Each row below holds a small network's activations on one input, seen along a few directions.
In each table, some parts of the input vary, and every possible input appears once, in random order.
A made-up example of a description, with smaller parts first: one of 4 places along a line, together with either a single point or one of 9 places around a ring or (one of 3 separate values, together with one of 8 places around a ring).
Shared parts are said once, and a part with two or three values counts as separate values.

Table:
r1: [-34   8 -51 -15  -1  30 -26  47  -7 -11 -24 -15 -45  23]
r2: [ 35 -14  51   1 -26  -8   9 -75 -35  20  48   3  -1 -24]
r3: [-50   8 -36 -17 -11   3 -14  45  23  -6 -25   9 -63  20]
r4: [-13  10  17 -18  10 -24 -42  30  42  16  54  17  14  37]
r5: [  0  -8  16 -24  40  33 -43  28  -3   3  14 -12  -6  76]
r6: [-28  -8   4 -40  12  -5 -31   4  32 -19   0  25 -33  74]
r7: [ 13   1  11  22 -46   1  27 -35 -44  31  24 -11 -31 -76]
r8: [ 30  -9  46  24  37   6  35 -62 -49 -23  -7 -15  36  -4]
r9: [ 24 -10  50  10  -1  18  22 -72 -45   9  21 -14  28 -13]
r10: [-12  -8 -11 -37  22  22 -43   6   2 -23   0   0 -14  78]
r11: [ 66 -25 -58  38 -60  -4  64 -14  54  13 -85  42  45 -21]
r12: [-22   9 -25  -2  18  41 -26  70 -12  15 -10 -27 -37  22]
r13: [ -1  41   8 -43  28 -26 -44  15  43  -7  40  13  58  -7]
r14: [  9   6   6  46  15  14  51 -22 -59 -11 -30 -28   6 -57]
r15: [  2   5  10  32 -23  26  39 -32 -54  21  -2 -28  -3 -67]
r16: [-22  -2  19 -26  -7 -32 -25  31  37   4  37  13 -15  64]
r17: [-35  26 -23   4 -12 -15 -25  71  33  28  30   1 -17 -17]
r18: [-44  13 -20  -4 -29 -23  -7  72  28  16  13  -3 -45  10]
r19: [ 18 -38  37  15  45 -20  21 -75 -36 -46 -15  -6  26 -18]
r20: [ -3 -22  -3  37  22 -11  37 -35 -46 -34 -38 -18  -4 -72]
r21: [ 90 -40 -17  15 -39 -11  49 -53  65  -1 -61  57  75  33]
r22: [-23  56 -32 -21   5 -16 -27  56  34   6  16  -2  26 -60]
Describe the family of inputs behind these rows.
> one of 2 separate values, together with either a single point or one of 4 places along a line or one of 6 places along a line
Changing only the choice among 2 separate values turns r12 into r5. The same change can be made to r15. Which row results?
> r9

Table:
r23: [-24  20   5 -24   7 -11 -53  34  17   8  61  -3  -1  21]
r24: [ 47 -29 -10 -29   5 -18 -12 -15  85 -21 -30  55  56  98]
r25: [-10  24  -4 -10 -54  -8  -1  41  43  49  29  17 -14  11]
r26: [-40  22 -26  -9  20   0 -15  68  16 -16 -11 -12 -22  -8]
r27: [ 23 -43  36  23 -11  -5  37 -62 -49  -7  -1 -13  -7  -2]
r28: [ 16 -20  11  38 -23 -29  50 -59 -12  -4 -17  15  -2 -73]
r29: [-26  24 -25 -11  19 -12 -31  63  23  11   7  -6   1 -26]
r30: [-43   4 -43 -22 -20  29 -27  50  10  10 -15  -3 -62  24]
r31: [ 32  13  -4  15 -14  -8  41 -52 -23 -10 -22  -4  41 -80]
r32: [-46  11  -1 -21  31   0 -35  36  -9 -18  12 -10 -47  57]
r33: [ 20   0  -4  43  10  21  50 -32 -32  -6 -44 -17  40 -48]
r34: [-41  17  11 -26  46   1 -39  44   1 -26  20 -18 -19  27]
r35: [ 30   7  31   0  12  -6  23 -75 -41 -19   6  -8  45 -51]
r36: [-44  -2  -5 -39   7  29 -51  26  -6   0  16  -9 -59  59]
r37: [ 24 -37   1  39 -37  -7  54 -39 -31   2 -29  -9 -11 -31]
r38: [ 48 -24 -45 -12 -22 -20   8   9  99 -11 -61  62  54  64]
r39: [-22  26 -32  -7 -19 -12 -30  58  32  18  31   4  -3 -14]
r40: [ 53 -12  -7  39 -22  36  37 -26 -33  25 -26  -9   9 -36]
r41: [ 15 -26  46  22   3 -26  32 -82 -30 -14  11  10   2 -43]
r42: [-11  18  32 -27 -27  -7 -23  18  27  39  59  10 -12  45]
r43: [ 18  -7  31  28  36  24  32 -55 -49 -16 -16 -21  44 -19]
r44: [ 52 -19  27  23   4  38  20 -49 -51  15   2 -14  13  -7]
r45: [-45  16 -39  -4   4  -1 -11  60   6  -8 -19  -4 -50  23]
r46: [-28  18  13 -28  45 -11 -54  39   7   1  37 -13   4   9]
Changing only one part turns r34 into r26. The same change can be made to r32. Which row results?
> r45
Describe the family of inputs behind these rows.
> one of 2 separate values, together with either a single point or one of 5 places around a ring or one of 6 places along a line

Table:
r47: [-39  30  14 -30  19   7 -62  44 -13  25  69 -22 -30  -3]
r48: [ -1  12 -33 -10 -21 -41  -3  44  83   1 -12  37  35  28]
r49: [-66  38  -6  -5  10 -20 -25  80  -3   9  39 -26 -46 -37]
r50: [-54  12  30 -33   5   7 -41  14 -26   4  53 -20 -66  41]
r51: [-55  19 -54  20 -18  30  -4  82 -15  23 -21 -26 -74 -36]
r52: [ 59  -5  41  49  -8  26  64 -74 -58  20  -6 -18  49 -50]
r53: [ 46 -37  20  43 -11 -17  59 -94 -46 -19 -25   4  16 -62]
r54: [  19    6   15   28    7    2   51  -82  -57  -19  -25  -15   32 -112]
r55: [ 60 -49  35  47 -22  -3  66 -88 -44   2 -20  -4  29 -33]
r56: [-44  16  12 -25  54  24 -43  21 -52 -29  27 -43 -25  28]
r57: [ 29   0  -9 -34  -6  -9 -38  13  72   8  17  37  44  55]
r58: [  5 -22  10 -31  -4 -13 -16  -9  56  -6  -2  43   0  90]
r59: [ 29  -2 -74 -11 -55   6  10  38  71  12 -60  38   9  29]
r60: [ 11 -18  -3 -11  51   2 -17  11  30 -31 -34  13  28  62]
Describe the family of inputs behind these rows.
> either one of 4 places along a line or (one of 2 separate values, together with one of 5 places along a line)
Which other rows belong to the same alternative as r53? List them by row number.
> r52, r54, r55
Change only the choice among 2 separate values in r48. List by row number the other rows that result.
> r49
